Each row below holds a small network's activations on one input, seen along a few directions.
Each table varies a few parts of the input and shows all the possible inputs, shuffled.
A made-up example of a description, with smaller parts first: line(4) and (point or ring(11) or (values(3) and ring(8))).
Shared parts are said once, and a part with two or three values counts as separate values.
(in the rows, 128 means zero)

Other details of the inputs shift rows strongly along three fixed directions, in all tables alike. That doesn't count.

Table:
row 1: [131  83 174  91  70 179  84 191 172  98 195]
row 2: [133 132 123 118 126 122 131 117 112 139 127]
row 3: [117 103 164 144 117  97 148 141 144 127  96]
row 4: [131 148 106 142 161 166 102 131 133 105 130]
row 5: [133 128 121 122 126 128 135 117 113 141 127]
row 6: [134 137 111 137 169 164 100 127 125 107 134]
row 7: [133 137 120 123 119 124 128 108 122 133 122]
row 8: [124 138 120 127 122 121 130 124 114 144 132]
row 9: [134 132 118 127 118 130 132 107 123 136 121]
row 10: [128 149 108 147 162 166 101 129 134 110 135]
row 11: [141 133 122 119 127 118 132 121 113 138 131]
row 12: [110 124 142 142 158 134 128 149 162  80 117]
row 13: [117 119 145 138 162 125 135 161 154  87 126]
row 14: [141 136 131 140 114 130 120 120 119 145 105]
row 15: [126 143 108 144 167 163 100 134 130 114 137]
row 16: [123 137 116 129 119 121 127 119 120 142 128]
row 17: [127 132 112 124 119 127 132 121 122 142 122]
row 18: [116 102 156 136 124  93 165 136 145 122 125]
row 19: [129 127 120 129 124 127 131 110 120 144 128]
row 20: [131 133 120 132 120 130 132 105 125 140 126]
row 21: [105 104 156 135 119  92 155 127 146 118 118]
row 22: [132 139 118 128 123 117 132 127 116 143 136]
row 23: [124 142 117 132 114 123 128 114 125 138 127]
row 24: [141 131 134 134 123 127 122 129 110 152 111]
row 25: [106 109 153 125 118  92 160 142 144 119 115]
row 26: [127 136 115 120 119 122 127 121 121 139 122]
row 27: [129 137 122 131 118 124 127 105 122 136 128]
row 28: [125 133 118 128 123 127 135 124 117 148 131]
row 29: [128 142 115 124 115 124 128 116 126 135 120]
row 30: [112 102 153 124 120  95 158 129 147 115 110]
row 31: [130 128 123 127 127 127 134 115 114 146 132]
row 32: [158  98 151  64  36 170  83 150 133 148 193]
row 33: [134 131 122 115 127 124 133 118 113 139 124]
row 34: [108 115 154 147 167 127 129 147 147  87 132]
row 35: [131 146 107 132 167 160  99 136 128 107 130]
row 36: [135 135 119 120 119 127 130 108 123 133 119]
row 37: [128 133 116 122 122 127 136 126 116 144 126]
row 38: [137 133 124 127 126 117 132 119 113 141 137]
row 39: [112 107 151 137 120  93 166 144 148 125 124]
row 40: [116 120 146 140 163 123 132 162 153  86 130]
row 41: [142 128 119 123 127 124 137 121 114 141 131]
row 42: [132 131 120 120 124 122 127 112 118 137 123]
row 43: [129 136 117 116 123 124 134 126 117 141 123]
row 44: [151 143 126 149 169 159  93 148 118 119 125]
Each input here is: line(4) and (point or (values(2) and ring(5))).
- Changing only the line(4) part turns row 44 into row 24. The same change can be made to row 1. Which row results? => row 37
- Which other rows agree with row 7 in the line(4) part? List them by row number. => row 4, row 9, row 10, row 12, row 14, row 20, row 23, row 27, row 29, row 36
- Which other rows agree with row 6 in the line(4) part? List them by row number. => row 3, row 15, row 16, row 17, row 19, row 21, row 26, row 30, row 35, row 42
- Change only the values(2) part in row 2. List by row number the other rows that result. => row 25

Table:
row 45: [142 157 101 116 105 145  90 120  96 165 151]
row 46: [115 129 144 138 183 131 113 158 146  75 115]
row 47: [130 144 110 153 138 109 157 116 123 142  84]
row 48: [131 126 148 150 181 130 119 145 148  70 128]
row 49: [140 143  96 113 113 154 103 123  93 173 157]
row 50: [139 135 109 131 156 100 168 118 115 139 102]
row 51: [152 138 109 111 108 161  89  99  95 160 130]
row 52: [121 124 132 150 183 142 136 169 152  84 130]
row 53: [104  89 168 110  47  90 162 141 149 154 106]
row 54: [110  64 200 120  94 122 146 172 181  93 168]
row 55: [145 144 112 121 106 162  90 100  97 167 139]
row 56: [102  67 200 109  85 129 126 174 186  90 126]
row 57: [106 122 135 145 186 142 128 170 144  87 125]
row 58: [128 116 149 159 178 146 119 138 154  76 113]
row 59: [129 152 113 154 142  89 154 116 119 141 109]
row 60: [168 157  99 100 107 147  99 117 102 153 140]
row 61: [117 132 121 142 157  98 159 108 104 148 114]
row 62: [133 154 110 144 142  92 157 123 117 136  99]
row 63: [118 152 113 138 144  91 150 125 110 139  95]
row 64: [129 112 143 147 190 139 132 148 146  78 134]
row 65: [141  80 159  61  25 136 115 133 120 169 177]
row 66: [131 139 124 160 143 106 154  96 120 143  98]
row 67: [134 148 123 151 146  90 154 104 114 137 112]
row 68: [144 133 126 140 133 203  63 154 146 109 164]
row 69: [ 89  90 142  88  55  86 184 112 161 133 147]
row 70: [120 146 106 105 131 191  68 132 153  77 184]
row 71: [126 140 124 135 151  89 146 104 103 132  99]
row 72: [119 146 126 146 149  89 146 105 106 140 108]
row 73: [166 147  99 109 104 164  99 110 108 159 126]
row 74: [117 136 106 114 128 208  68 123 159  84 169]
row 75: [112  79 167  87  64  82 173 143 141 151 123]
row 76: [112 139 116 158 141 105 146 110 117 150  91]
row 77: [155 145  93 118 110 154 111 121 101 171 161]
- Changing only one part turns row 68 into row 59. The same change can be made to row 51. Which row results? => row 71
- What is each input in this table made of? => values(3) and (point or (values(2) and ring(5)))
- Which other rows agree with row 69 in the values(3) part? List them by row number. => row 49, row 50, row 52, row 54, row 57, row 61, row 64, row 65, row 75, row 77
- Change only the values(2) part in row 60. List by row number the other rows that result. => row 46
- Change only the values(3) part in row 49. List by row number the other rows that result. => row 45, row 76

Table:
row 78: [136 150 111 136 164 189  71 160 131 111 155]
row 79: [127 105 158 124 112 121 128 150 148 115 154]
row 80: [134 182  52 111 126 169  93  63 101 142 164]
row 81: [141 138 122 116  74 109 132 108 112 179 114]
row 82: [145 130 112 100  75 109 138 108 106 170 112]
row 83: [133 154 111 163 152  67 184  81  96 157  73]
row 84: [141 131 107  98  79 104 144 117 102 175 126]
row 85: [126 156  97 135 154  67 186  85  98 154  58]
row 86: [128  99 164 130 107 137 130 142 148 116 139]
row 87: [119 101 153 103 116 130 134 151 146 112 144]
row 88: [137 139 119 138 162 197  65 145 125 106 143]
row 89: [124  97 156 122 115 128 133 149 148 120 153]
row 90: [129 109 155 122 104 127 123 151 156 111 132]
row 91: [121  97 159 106 118 129 133 143 143 112 150]
row 92: [101 121 143 174 188  87 173 129 140 112  96]
row 93: [170 170  85 108 140 166  82  88  79 153 139]
row 94: [164 165  80 126 141 172  96 104  77 168 154]
row 95: [118 150  99 158 157  69 189  94  99 173  75]
row 96: [121 110 154 103 112 122 129 154 146 108 143]
row 97: [126 107 151 120 104 131 125 154 157 113 129]
row 98: [ 89 106 132 112  99 136 138 109 170  95 162]
row 99: [112 110 157 125 106 124 121 160 144 119 140]
row 100: [115 107 158 126 101 133 117 154 150 116 123]
row 101: [150 126 123 107  80 104 135  95 101 168 123]
row 102: [148 118 121 106  82 111 139  94 101 173 122]
row 103: [109 150  84 120 155 198  84 115 151  82 171]
row 104: [123 106 150 113 109 120 126 158 146 110 144]
row 105: [119 107 163 131 110 124 123 150 149 122 150]
row 106: [115 105 164 130 110 123 120 150 141 119 148]
row 107: [142 143 127 143 162 188  60 138 122 103 150]
row 108: [123 171 102 184 234 146 105 130 118  88  89]
row 109: [130 127 117 112  80 112 141 113  99 185 126]
row 110: [129  96 160 125 110 133 127 140 152 116 139]
row 111: [123 100 157 105 111 135 128 142 150 108 130]
row 112: [145 127 119 104  84  99 140 104  97 173 137]
row 113: [105 126 136 169 185  90 182 139 139 105  93]
row 114: [147 147 121 140 166 185  76 149 122 103 170]
row 115: [104 124 141 173 181  94 168 128 147 107  75]
row 116: [ 88 119 128 108  92 129 134 121 175  91 155]
row 117: [109 131 140 150 183  84 168 126 142  90  76]
row 118: [124 110 151 119 109 122 129 160 152 115 146]
row 119: [143 131 122  94  86 101 143 100  97 171 137]
row 120: [129 154  96 172 249 143 121 125 112  88 112]
row 121: [145 129 120 114  76 118 146 106 106 177 118]
row 122: [118 109 150 101 112 126 131 157 147 110 140]
row 123: [144 137 117 112  72 114 143 112 108 174 114]
row 124: [100 135 138 171 182  81 169 141 144 108  89]
row 125: [142 140 116 111  76 106 146 118 102 177 132]
row 126: [139 135 125 142 165 196  64 137 122 107 149]
row 127: [108 128 150 178 181  85 162 122 144 104  83]
row 128: [154 143 121 137 165 186  68 138 130  99 156]
row 129: [110 109 153 123 106 128 123 163 146 120 137]
row 130: [122  98 165 132 108 136 122 140 152 122 135]
row 131: [129 185  41 105 123 174  96  76 107 144 153]
row 132: [121  97 149 113 113 128 132 155 145 114 144]
row 133: [118 158 102 184 245 148 116 127 110  96 109]
row 134: [131 153  98 147 151  62 180  86  97 154  62]
row 135: [122 108 147 117 109 126 131 163 153 117 143]
row 136: [104 134 133 168 181  87 179 146 141 103  89]
row 137: [146 122 114 102  79 113 140 102 104 172 116]
row 138: [164 166  69 117 140 170  94 110  84 169 148]
row 139: [169 165  74 120 136 175  88 102  89 164 135]
row 140: [119 110 157 127 102 133 120 154 158 120 125]
row 141: [127 113 159 127 101 131 126 153 151 111 132]
row 142: [126  96 164 109 114 133 128 134 147 108 136]
- Changing only one part turns row 139 into row 110. The same change can be made to row 109. Which row results? => row 133
- What is each input in this table made of? => ring(5) and (point or (values(2) and line(6)))
- Change only the values(2) part in row 136. List by row number the other rows that result. => row 123
- Change only the ring(5) part in row 81. List by row number the other rows that result. => row 115, row 127, row 130, row 140
- Change only the line(6) part in row 127. List by row number the other rows that result. => row 83, row 93, row 101, row 107, row 128
- Change only the ring(5) part in row 113. List by row number the other rows that result. => row 94, row 114, row 125, row 136

Table:
row 143: [147 190  64 163 189 141 118  48  82 141  91]
row 144: [ 88 121 140 117 101  64 187 114 147 130 114]
row 145: [156 169  77 104  70 203  54 117 112 159 171]
row 146: [136 135 134 128 120 134 113 159 143 122 110]
row 147: [109 113 117 154 189 179 126 140 148 106  98]
row 148: [143 194  51 160 190 151  98  66  85 142 101]
row 149: [125 119 135 148  97  66 172  96 105 185  98]
row 150: [120 103 160 139 167  61 194 122 135  91  82]
row 151: [160 109 135  87  58 137 119 106  95 183 183]
row 152: [114  80 171  85  47 100 157 111 156 125 158]
row 153: [129 110 170 169 185 170  93 151 154  75 147]
row 154: [159 143 120 125 118  99 147  79  91 168  81]
row 155: [160 126  71  72  99 224  80 121  96 176 173]
row 156: [110 129 138 156 192 140 121 167 136  88 150]
row 157: [107  86 190 128  67 122 127 170 160 129 152]
row 158: [114 116 141  96  14 100 143 105 133 174 130]
row 159: [129 133 134 131 187 160 102 192 158  62 139]
row 160: [ 95 118 144 166 163  59 201 152 145 118 107]
row 161: [111  77 190 124  39 116 136 181 172 138 157]
row 162: [118 118 140 154 195 138 118 154 138  88 152]
row 163: [127 151 117 142 128  61 178 103  99 164  53]
row 164: [180 152  99  93  92 181  54 114  88 168 143]
row 165: [120 180  65 138 150  86 172  85 105 156 100]
row 166: [134 126 130 123 166 110 135 137 126 104 114]
row 167: [105 121 136 135 182 158  99 148 168  54 158]
row 168: [131 110 160  93 122 169  85 190 153  82 166]
- Changing only one part turns row 156 into row 157. The same change can be made to row 151. Which row results? => row 153
- What is each input in this table made of? => values(2) and (point or (values(3) and line(4)))
- Change only the values(3) part in row 164. List by row number the other rows that result. => row 148, row 149
- Change only the values(2) part in row 148. List by row number the other rows that result. => row 167
